Each row below holds a small network's activations on one input, seen along a few directions.
In each table, some parts of the input vary, and every possible input appears once, in random order.
Descriptions start from the smaller parts, as in this example, which fits no table here: one of 4 places along a line, together with either a single point or one of 9 places along a line or (one of 3 separate values, together with one of 5 places around a ring).
Shared parts are said once, and a part with two or three values counts as separate values.
In the rows, zero is written as 128.

Other details of the inputs vary at random and push rows far along two fixed directions, the same in every table; ignore that.

Table:
row 1: [ 92 134 131 105 163  80 116 145 118  94 124 152 110 145 121 145]
row 2: [163 104 163 113 131 178 160 124 105 132 152 143 144 156 133 113]
row 3: [158 168 118 145  80 124 103 114 181 155 134  50 122  80 136 162]
row 4: [ 59 143 111  86 189  42  82 164 117  60  84 152  80 132 108 154]
row 5: [146  73 152 137 108 204 174  87 106 157 160 168 158 169 140  51]
row 6: [175 140 121 163 100 123  99 109 162 141 138  85 155 100 136 142]
row 7: [ 48  94 120  45 207  68 137 184  67  39  83 210  82 183 105 134]
row 8: [137 140 129 184  93 193 158 110 158 176 148 120 164  98 157 113]
row 9: [119 172 105 141 130  71  88 134 161 134 140  95  99  90 115 166]
row 10: [113 149 112 124 152  79  90 147 135  89  78  95 106 133 110 162]
row 11: [186 128 150 144  73 178 143 108 163 185 188  88 180  95 145  98]
row 12: [ 89 186  70 166 121  59  75 130 160 142 100  82  62 108 130 154]
row 13: [158 164 112 187  49 152 105  78 187 197 143  81 148  98 141 110]
row 14: [185  96 173 136 113 184 165  99 116 146 177 145 189 142 142  86]
row 15: [107 161 102 187  98 133 103 123 158 142 111  75 123  74 155 150]
row 16: [ 94 159 103  96 157  58 113 155 134  87  79 116  68 118 113 169]
row 17: [141 119 130 187  96 195 160 116 138 180 160 125 156 100 142 114]
row 18: [ 93  56 148  44 182 130 163 155  52  66 103 222 139 191 106  90]
row 19: [ 73 182  72 168 125  80  72 144 153 119  62  89  99  73 139 175]
row 20: [ 90  64 155  54 186 128 186 161  39  80 129 223 125 195 100  98]
row 21: [179  84 174 122 135 190 180 130  99 146 159 158 153 160 121  99]
row 22: [158 150 131 132 116 143 120 122 143 134 128  94 135 121 125 140]
row 23: [186 134 136 160  98 162 130 107 161 160 179  97 162 113 147 131]
row 24: [106 179  84 124 163  50  70 156 128 102 102 109  75 105 119 182]
row 25: [155  94 156 101 134 165 180 117 102 146 154 143 141 147 123 116]
row 26: [ 84 146  92 146 132  84 105 129 139 113  97 123  78 145 134 128]
row 27: [152 113 158 124 105 147 116 116 134 149 152 142 165 122 126 114]
row 28: [138  50 177  62 149 183 192 119  65 111 122 200 166 190 115  87]
Each input here is: one of 4 places along a line, together with either one of 2 separate values or one of 5 places around a ring.
Changing only the place on the line of 4 turns row 19 into row 17. The same change can be made to row 27. Which row results?
Answer: row 9
List by row number the other rows that have the place on the line of 4 in common with row 15.
Answer: row 3, row 4, row 5, row 11, row 14, row 22

Table:
row 29: [114 151 107  94 159  65 107 167 119  90 111 106  80 127 105 173]
row 30: [ 91 187  77 143 118  64  66 133 170 122  84  75  72 103 128 161]
row 31: [205 164 142 162  77 158 122 102 184 192 196  57 177  67 139 154]
row 32: [127 175 113 121 137  71  79 153 157  94 104  88 115  83 127 184]
row 33: [128 162  97 159  84 116  89 108 181 159 135  75 124  96 135 134]
row 34: [ 97 185  86 165 128  74  70 148 162 103  81  78  93  80 138 185]
row 35: [129 102 144 122 145 165 171 133  93 131 138 170 126 157 128 102]
row 36: [111 168  91 162 113  80  87 124 168 137 128  85  87 105 136 154]
row 37: [118 149 117 137 123 128 134 136 130 145 125 113 108 117 132 137]
row 38: [189 125 156 127  94 156 128 100 158 166 187 109 174 125 132 107]
row 39: [182  86 168  97 114 173 161 109 114 142 171 137 168 170 121  89]
row 40: [ 90 108 135 119 174 121 147 149  83  92 103 180 113 152 118 134]
row 41: [211 157 136 159  71 165 129 103 176 190 187  39 168  79 135 156]
row 42: [ 85 100 125 103 159 108 126 138  92  90 105 184 117 168 120 103]
row 43: [148  86 160 138 116 183 158 103 116 152 160 162 163 166 136  75]
row 44: [193 121 159 129  94 157 124  98 155 164 173 111 182 116 129 113]
row 45: [123  97 150 131 146 163 165 134  95 133 149 171 135 155 129 107]
row 46: [109  98 145 116 139 158 156 139 101 107 108 165 151 135 133 113]
row 47: [ 74 116 118  91 167  90 117 144  91  79  59 175  91 161 111 124]
row 48: [ 95 140 110 136 150 105 118 144 116 109 109 136 116 112 124 150]
row 49: [131 128 128 146 112 157 146 121 134 153 141 121 149 107 132 133]
row 50: [105 114 135  70 180  88 127 171  85  50  78 152 107 150 107 154]
row 51: [122  92 152 125 139 170 157 132  94 110 123 173 165 139 138 105]
row 52: [115 107 144  72 171  88 135 144 101  87 134 175 110 163 112 121]
row 53: [107 115 138 115 152 144 159 137  95 120 108 159 122 142 125 127]
row 54: [152 122 137 157  92 181 157 113 143 183 176 111 160 108 139 110]
row 55: [133 163  95 165  81 113  85 109 181 160 120  72 131  84 135 145]
row 56: [124 178  87 115 128  42  75 144 166 110 117  59  72 107 117 180]
row 57: [ 89 158  97 132 161  84 113 153 119  97  80 127  82 118 121 164]
row 58: [ 93 133 104 129 139  90 111 132 128 114 122 137 101 130 130 130]
row 59: [150 102 166  91 152 145 162 141  98 123 167 168 148 150 117 115]
row 60: [120 102 137 116 140 142 146 122 104 117 117 169 123 171 126  91]
row 61: [115 173  85 154 115  84  93 124 168 137 115  83  80 106 137 150]
row 62: [123 138 130 139 120 149 130 129 133 127 104 114 132 109 141 135]
row 63: [ 84 105 127 111 171 115 145 156  84  98 117 180 113 150 119 120]
row 64: [142 121 133 155 108 146 117 106 140 148 132 125 146 128 132 114]
row 65: [156  93 165 136 121 205 176 116 105 137 134 158 170 142 144  92]
row 66: [127  97 141  70 163 100 127 143  91  80  99 158 120 171 100 125]
row 67: [149  81 156 133 112 183 152  99 110 149 150 166 181 148 134  81]
row 68: [ 94 139 109 119 137  98 121 131 130 120 107 129  85 135 128 129]
row 69: [189 154 121 188  58 173 111  80 188 200 156  62 160  90 149 119]
row 70: [138  84 151 123 111 179 177 106 117 159 168 162 158 154 137  81]
Changing only one part turns row 31 into row 32. The same change can be made to row 53. Which row results?
Answer: row 62
Changing only one part turns row 61 into row 57. The same change can be made to row 58. Which row results?
Answer: row 48
What do these inputs look like to the network?
Answer: one of 6 places around a ring, together with either one of 2 separate values or one of 5 places around a ring
Which other rows does row 49 become when the place on the ring of 6 takes its other values? List them by row number.
Answer: row 33, row 46, row 54, row 55, row 70
List by row number the other rows that have the place on the ring of 6 in common with row 64.
Answer: row 44, row 47, row 55, row 66, row 67, row 69
Which other rows does row 59 become when the choice among 2 separate values takes its other values? List them by row number.
Answer: row 29

Table:
row 71: [150 191  92 188  90 101  59 106 185 167 131  55 132  48 142 166]
row 72: [106  80 145  98 140 147 145 131 101  93 118 171 161 160 128  93]
row 73: [126 180 109 107 158  64  85 167 140  76 101  81  92  87 114 207]
row 74: [131 196  80 189  93  82  65 113 200 166 139  44  86  85 135 169]
row 75: [124 185  98 158 107 113  95 135 172 133  93  64 111  65 143 183]
row 76: [151 140 133 163 106 138 101 102 158 153 136 100 141 122 139 134]
row 77: [149 113 135 146  90 166 132 105 138 161 145 122 184 107 129 119]
row 78: [129 186 102 100 144  30  53 157 167  89  99  75  88  99 110 197]
row 79: [ 72 164  72 116 148  45  78 160 138  86  76 108  46 139 122 149]
row 80: [156 102 153 141 117 163 142  97 106 145 136 148 156 145 127 110]
row 81: [ 67 130 123 123 184  97 144 173  84  87 101 179  92 138 127 137]
row 82: [155 150 138 114 134 125 146 141 124 130 166  95 127 108 127 165]
row 83: [ 83 152 106 142 170  84 101 169 118  79  77 141  98  95 130 163]
row 84: [ 99  83 156  80 163 137 154 140  86  86  86 204 132 176 109  98]
row 85: [126 102 156  61 173  94 148 158  89  91 141 176 113 174  98 122]
row 86: [105  82 150  89 158 139 160 144  72 110 113 198 107 195 118  82]
row 87: [ 61 165  76 124 167  37  80 155 132  78  93 133  60 127 129 153]
row 88: [151 125 137 163  81 196 169 120 140 179 180 112 170  93 154 118]
row 89: [117  88 136 116 117 156 159 121 122 135 158 151 153 149 135  90]
row 90: [165 143 132 189 102 163 133 118 150 153 137  89 148  97 145 146]
row 91: [ 76 113 117 103 154 110 132 140 101 120 117 164 120 139 113 126]
row 92: [161 116 139 145  88 176 165  93 144 195 159 114 158 117 127 105]
row 93: [ 97  95 154 102 175 126 138 139  87  84 103 213 137 172 118 100]
row 94: [152  96 148 116 118 177 160  99 118 148 123 154 169 138 124 104]
row 95: [120 109 140 130 110 157 145 119 133 158 162 141 151 132 128 103]
row 96: [ 74 158  82 104 145  32  69 154 144  67  46 106  69 113 130 167]
row 97: [ 71 168  77 134 158  33  83 147 119  94  79 126  53 129 109 174]
row 98: [208 120 161 114  94 152 132 108 154 144 185  89 178 122 136 119]
row 99: [162 164 118 114 124  94 108 124 153 156 162  73 123 100 113 166]
row 100: [149 138 132 154  76 157 110 102 167 161 147  95 174 100 142 125]
row 101: [173 119 151 149  88 185 130 102 146 166 145 111 159 131 131  97]
row 102: [115 179  84 143  93  86  87 115 182 143 122  58  86  86 142 150]
row 103: [186 121 141 113 107 134 136 121 154 149 193  91 142 126 131 124]
row 104: [103 193  81 163 120  70  73 127 179 136 125  89  88  90 134 164]
row 105: [163 120 144 142  80 175 159  95 155 188 166 113 158 124 141 101]
row 106: [147 126 138 163  94 182 136 123 142 155 146 101 171  79 150 132]
row 107: [129 110 146 130 125 179 182 128 112 151 140 136 137 123 138 114]
row 108: [178 116 144 144  83 187 137  92 148 157 150 102 161 139 144  90]
row 109: [189 120 159 107 116 144 134 117 130 142 164 112 171 120 105 138]
row 110: [114  90 138  90 161 137 148 133  72  97  82 189 129 179 108 103]
row 111: [114  96 143 118 160 143 158 132  93 134 141 198 136 157 118  96]
row 112: [ 83 119 124 103 174 121 159 162  74  88  91 170  86 162 124 130]
row 113: [ 96  80 151  92 176 118 142 143  76  69 102 210 135 177 128  91]
row 114: [155 109 140 158 103 165 148  96 144 165 179 117 139 147 140  94]
row 115: [124 104 132 124 147 123 126 126 115  96 109 149 127 163 129 110]
row 116: [102  89 151  95 181 163 171 156  56  74  80 193 126 181 120 107]
row 117: [128  93 131 107 145 156 163 124  90 137 127 169 123 169 112  93]
row 118: [155 126 146 177 106 184 166 115 133 175 172 113 143 121 146 121]
Changing only one part turns row 95 into row 100. The same change can be made to row 88. Which row results?
Answer: row 106
Changing only one part turns row 72 into row 89. The same change can be made to row 80. Which row results?
Answer: row 97
What do these inputs look like to the network?
Answer: one of 2 separate values, together with one of 4 places along a line, together with either a single point or one of 5 places around a ring
Which other rows does row 92 become when the choice among 2 separate values takes its other values? List them by row number.
Answer: row 94
Which other rows does row 111 become when the place on the line of 4 takes its other values? List them by row number.
Answer: row 81, row 87, row 104
List by row number the other rows that have the choice among 2 separate values and the place on the line of 4 in common with row 96.
Answer: row 72, row 98, row 108, row 113, row 115
Which other rows does row 110 become when the place on the line of 4 takes its other values? List them by row number.
Answer: row 101, row 108, row 116
